A small network was trained on made-up records. Each row is its average activation on records with the value named, seen along a few directions.
Related values have similar rows: they may be neighbours, one step apart, or belong to one group.
In the rows, zero is written as 500.
Strong random noise was added to every row along 9 fixed directions; ignore it. To show where, here is one row again and again, with new noise each time:
[453 475 625 385 564 290 426 461 477 424 595 513 478 510 375 627 517 431
 482 498 455 426 512 596 349]
[516 559 610 465 629 630 421 520 511 480 444 533 455 427 551 542 528 561
 484 567 508 608 589 451 546]
[535 423 389 562 559 664 625 527 435 523 353 359 496 552 596 358 729 577
 537 672 640 585 337 477 691]
[502 272 323 573 444 466 557 440 393 564 335 343 486 485 416 220 717 668
 625 638 664 738 307 504 552]
[359 418 361 511 210 631 564 514 492 573 395 427 546 401 501 546 439 701
 277 360 528 642 470 391 482]
[384 511 661 493 445 400 417 618 579 645 479 565 371 436 547 461 491 711
 306 542 507 673 468 575 385]
[512 445 753 548 582 495 458 410 391 570 592 600 377 354 507 326 517 475
 554 413 525 523 483 424 359]
[512 216 592 434 462 213 691 472 266 387 550 576 310 478 187 422 506 645
 737 412 634 660 558 549 405]
[294 409 858 245 603 445 268 451 490 568 682 484 491 393 536 541 570 493
 228 458 525 456 437 492 196]
[540 512 614 580 535 451 493 437 442 529 523 579 396 421 480 443 502 490
 558 471 485 526 502 491 445]
[488 482 816 476 715 508 274 475 487 564 576 567 454 355 524 273 550 445
 546 516 490 547 505 447 309]


H, 9 values:
h5: [388 152 452 254 300 264 727 273 219 390 585 468 434 477 226 714 544 650
 504 330 700 577 498 499 416]
h7: [404 372 364 515 414 321 631 463 469 523 555 345 581 668 449 422 568 385
 453 462 547 281 272 635 431]
h3: [499 386 598 305 566 704 731 803 473 401 647 460 538 677 584 440 483 500
 532 429 620 354 588 396 634]
h6: [397 456 825 230 819 641 253 296 475 552 726 529 454 487 730 635 626 377
 291 561 618 354 452 458 388]
h9: [678 599 383 530 599 596 528 601 577 476 444 509 547 610 548 349 486 508
 748 675 536 608 556 518 707]
h8: [540 591 405 593 322 750 556 457 515 630 526 514 483 432 673 435 379 601
 390 378 545 547 563 324 595]
h4: [480 431 736 400 568 475 592 444 380 464 640 620 418 450 527 594 489 470
 464 393 571 418 534 509 441]
h2: [478 593 572 592 522 368 521 922 720 607 483 590 428 663 587 243 401 556
 500 610 431 483 483 650 505]
h1: [464 276 439 366 490 500 541 548 414 370 513 415 671 518 349 420 535 426
 641 422 538 457 495 428 461]
H is arranged as 3 separate groups.
List the group mates of h1, in the order listed.
Answer: h5, h4
List the group mates of h8, in the order listed.
Answer: h3, h9

Y, 9 values:
y6: [401 378 602 485 559 819 556 706 475 534 445 464 601 482 641 278 538 457
 447 393 568 469 436 298 531]
y4: [452 617 618 712 340 361 343 672 642 597 480 649 558 323 406 206 238 515
 481 299 291 570 601 495 215]
y9: [619 544 256 697 442 592 637 568 498 443 262 443 555 520 467 420 577 581
 655 598 512 645 482 472 717]
y2: [590 471 493 392 502 557 813 600 398 303 642 464 524 649 464 640 455 418
 609 389 550 273 618 481 659]
y7: [548 545 408 599 422 365 569 440 509 578 466 581 322 536 513 592 478 594
 499 580 498 562 468 627 575]
y1: [452 412 501 251 422 733 553 391 417 379 599 435 604 416 441 736 385 555
 457 294 562 509 697 305 524]
y5: [529 507 489 530 563 376 583 628 519 454 421 623 326 600 426 514 407 636
 627 579 535 653 641 615 587]
y3: [337 288 437  92 620 668 168 508 550 329 524 320 850 484 368 526 474 373
 458 487 493 481 604 378 339]
y8: [542 617 503 591 372 608 547 379 445 463 483 598 444 349 491 706 396 539
 431 342 429 528 622 361 512]
Y is arranged as 3 separate groups.
List the group mates of y9, in the order listed.
Answer: y4, y8
List the group mates of y3, in the order listed.
Answer: y6, y7, y5
